A small network was shown many inputs. Here are its activations along a few directions, one row for each input.
Each table varies a few parts of the input and shows all the possible inputs, shuffled.
A made-up example of a description, with smaller parts first: one of 5 places around a ring, together with either a single point or one of 11 places along a line or (one of 2 separate values, together with one of 6 places along a line).
Shared parts are said once, and a part with two or three values counts as separate values.
In the rows, zero is written as 128.

Rows:
r1: [124 151 139 120 121 126 142 124 153 133 143 110]
r2: [ 98 116 107 143 123 131 143 123 133 125 114 149]
r3: [119 104 149 138 134 134 113 132 143 121 117 133]
r4: [ 99 119 106 141 125 129 141 122 130 121 106 145]
r5: [132 114 151 114 129 113 101 135 124 116 127 130]
r6: [111 119 108 114 126 113 137 123 126 124 119 145]
r7: [110 116 109 116 125 115 139 123 129 127 127 149]
r8: [112 151 137 147 120 143 146 124 157 131 130 110]
r9: [128 167 140 112 113 126 135 142 128 119 160 114]
r10: [114 109 148 152 132 138 112 133 143 120 114 135]
r11: [126 108 150 125 134 122 107 134 139 122 126 135]
r12: [212 106  63 164 166 159 137 103  68 189 115 132]
r13: [116 121 110 105 119 106 133 124 114 121 128 143]
r14: [115 118 111 107 118 107 135 125 117 124 136 147]
r15: [114 131 110 109 116 114 132 141 103 113 144 152]
r16: [120 107 148 136 135 133 110 131 140 118 109 129]
r17: [125 154 138 118 123 125 139 124 150 130 135 106]
r18: [118 150 137 130 123 137 145 122 154 129 126 104]
r19: [227 141  94 168 163 171 139 103  92 196 131  94]
r20: [104 115 107 127 126 125 142 121 130 123 110 143]
r21: [115 134 109 107 118 112 130 141 100 110 136 148]
r22: [131 127 150 116 127 120  98 151 111 105 135 134]
r23: [127 111 149 123 136 121 105 133 136 119 118 131]
r24: [228  98 104 174 175 166 105 113  79 184 115 118]
r25: [117 147 138 132 121 138 147 123 157 132 134 108]
r26: [129 153 141 110 115 119 138 126 141 131 152 109]
r27: [115 112 147 150 134 137 109 132 140 117 106 131]
r28: [103 112 108 129 124 126 145 122 133 126 118 147]
r29: [114 154 136 145 121 141 144 123 154 128 122 106]
r30: [129 170 139 110 115 124 133 141 125 116 152 110]
r31: [131 111 151 116 127 115 104 135 127 120 135 133]
r32: [130 124 150 118 126 122 101 151 114 108 143 138]
r33: [130 156 140 108 116 117 136 125 138 127 143 105]
Changing only one part turns r9 into r32. The same change can be made to r19. Which row results?
> r24
What do these inputs look like to the network?
> one of 3 separate values, together with either a single point or (one of 2 separate values, together with one of 5 places along a line)
Change only the choice among 2 separate values in r3. List by row number the other rows that result.
> r16

Rows:
r34: [136 112 137 153 131 138 125 116 142 147 128 125]
r35: [142 180 131 129 102 123 149 116 130 145 164  94]
r36: [129  99 118 160 132 132 112 119 111 132 102 144]
r37: [ 11 137 178  66  92  88 123 172 181  38 133 156]
r38: [158 156 142 112 141 138 130 131 136 135 133  94]
r39: [145 102 129 150 128 120  97 123  97 132 117 140]
r40: [122  84  82 128 142 125 133 122 101 133 104 171]
r41: [142 153 131 123 146 151 145 128 150 135 118  98]
r42: [132 183 118 126 130 156 166 136 143 132 144 100]
r43: [153 116 148 143 126 125 110 119 128 147 143 121]
r44: [138  87  93 117 138 112 118 125  88 133 120 167]
What do these inputs look like to the network?
> either a single point or (one of 2 separate values, together with one of 5 places along a line)

Rows:
r45: [143 134  84 100 126 111 138 129  79 128 134 145]
r46: [156 128 136 119 132 129 140 108 147 160 144 103]
r47: [128  86 125 155 150 142 117 121 138 137  98 145]
r48: [159 105 132 119 144 122  95 143  96 127 136 145]
r49: [164 125 150 122 144 130 121 114 152 155 134 101]
r50: [132  84 135 157 148 138 103 118 133 132  85 135]
r51: [ 64 130 157  72  95  80 111 158 135  69 148 156]
r52: [113 105  91 150 131 133 149 109 128 144 109 151]
r53: [145 124  99 113 126 113 127 132  87 134 147 152]
r54: [ 33 111 150 108 101 100 132 136 177  79 110 155]
r55: [147 147 145 164 139 163 115 147 125 126 132 115]
r56: [133 166 111 159 121 154 147 136 115 133 143 122]
r57: [168 122 161 124 143 126 108 111 147 150 121  91]
r58: [140 150 131 161 127 162 134 141 119 131 142 118]
r59: [ 69 149 175  76  96  88 137 129 190  97 146 111]
r60: [152 108 118 116 132 121 114 137  91 132 146 148]
r61: [147 154 102 103 127 118 164 100 135 157 132 100]
r62: [121  89 111 152 138 141 136 115 133 142 109 147]
r63: [ 52 172 170 117  91 121 131 162 163  68 143 126]
r64: [111 116  77 136 132 131 159 107 121 138  96 144]
r65: [149 144 116 117 126 120 153 103 142 162 145 107]
r66: [163 102 143 121 143 118  82 140  92 122 123 136]
r67: [151 144 156 166 138 159 102 144 120 121 119 106]
r68: [131 176  97 145 122 152 158 133 107 127 129 114]
Changing only one part turns r51 into r63. The same change can be made to r45. Which row results?
> r68
What do these inputs look like to the network?
> one of 4 separate values, together with either a single point or one of 5 places along a line
Start at r64 and move only the place on the line of 5, one step at a time. The first step leads to r52. Which rows follow, in order?
> r62, r47, r50
Change only the choice among 4 separate values in r67. List by row number the other rows that result.
> r50, r57, r66
Which other rows agree with r59 in the choice among 4 separate values? List them by row number.
> r46, r49, r57, r61, r65

Rows:
r69: [203 170 102 159 130 169 173  96 116 195 159  70]
r70: [ 72  95 205 108 116  99  62 167 150  69 135 169]
r71: [150  81  17 159 156 151 167 106  67 168  98 182]
r72: [209 138 159 173 167 188 109 112 126 175 112  75]
r73: [ 62  72 153  74 114  80  98 152 138  70 117 175]
r74: [ 79 113 211 122 111 105  72 171 171  58 122 121]
r75: [ 25 100 101  91  90  70 136 125 126  78 103 193]
r76: [ 64 194 164  94  69 110 174 131 186 101 175  89]
r77: [ 72 224 122  65  78  96 183 139 150  96 174 105]
r78: [ 70 162 221 108 106 130 111 146 196  81 128  94]
r79: [211 172 113 167 159 165 152 100 144 198 139  70]
r80: [211 200  60 130 139 154 182 105  79 189 158  87]
r81: [201  48  91 139 175 138  97 117  68 163 101 157]
r82: [ 11 105  79  94  95  93 169 140 137  74 114 201]
r83: [ 72 196 175 102  98 107 154 134 214 105 156  89]
r84: [211  71 143 173 177 157  61 133  80 162 119 150]
r85: [218  89 149 188 173 163  70 137 100 152 105 103]
r86: [164  76  39 156 152 128 135  91  56 171  87 174]
Changing only one part turns r70 into r82. The same change can be made to r84. Which row results?
> r71
What do these inputs look like to the network?
> one of 2 separate values, together with one of 9 places along a line
Change only the choice among 2 separate values in r75. List by row number the other rows that result.
> r86

Rows:
r87: [138  95  79 134 141 130 141 111 101 150 112 153]
r88: [146  84 131 160 156 146  99 132 115 135 105 146]
r89: [ 23 125 171  86  72  87 140 152 181  56 134 150]
r90: [159 166 139 139 131 124 140 112 159 148 133  74]
r91: [150  98  84 132 135 118 128 114  81 145 119 149]
r92: [133  91  80 139 152 137 147 113 122 152 107 162]
r93: [139 185 127 152 125 150 164 126 126 148 135  94]
r94: [164 158 163 116 135 138 140 107 149 155 151  87]
r95: [145 176 126 135 123 157 143 111 147 144 114  74]
r96: [ 21 144 168  79  81  76 116 151 176  66 139 163]
r97: [159 161 143 119 122 141 138 139 143 158 175  89]
r98: [160  92 126 141 154 139  98 140 102 128 103 144]
r99: [137  80 132 172 141 146 103 119 120 143 117 146]
r100: [161  99  99 126 139 121 109 122  73 139 119 150]
r101: [ 21 138 169  72  99  84 121 159 165  45 131 141]
r102: [154 183 124 141 121 153 151 132 130 134 172 105]
r103: [166 100 115 131 149 127  99 135  85 131 110 150]
What do these inputs look like to the network?
> either one of 3 separate values or one of 6 places around a ring or one of 8 places along a line
Start at r99 and move only the place on the line of 8, one step at a time. The first step leads to r88. Which rows follow, in order?
> r98, r103, r100, r91, r87, r92
Start at r90 and move only the place on the ring of 6, one step at a time. The first step leads to r95. Which rows follow, in order?
> r93, r102, r97, r94
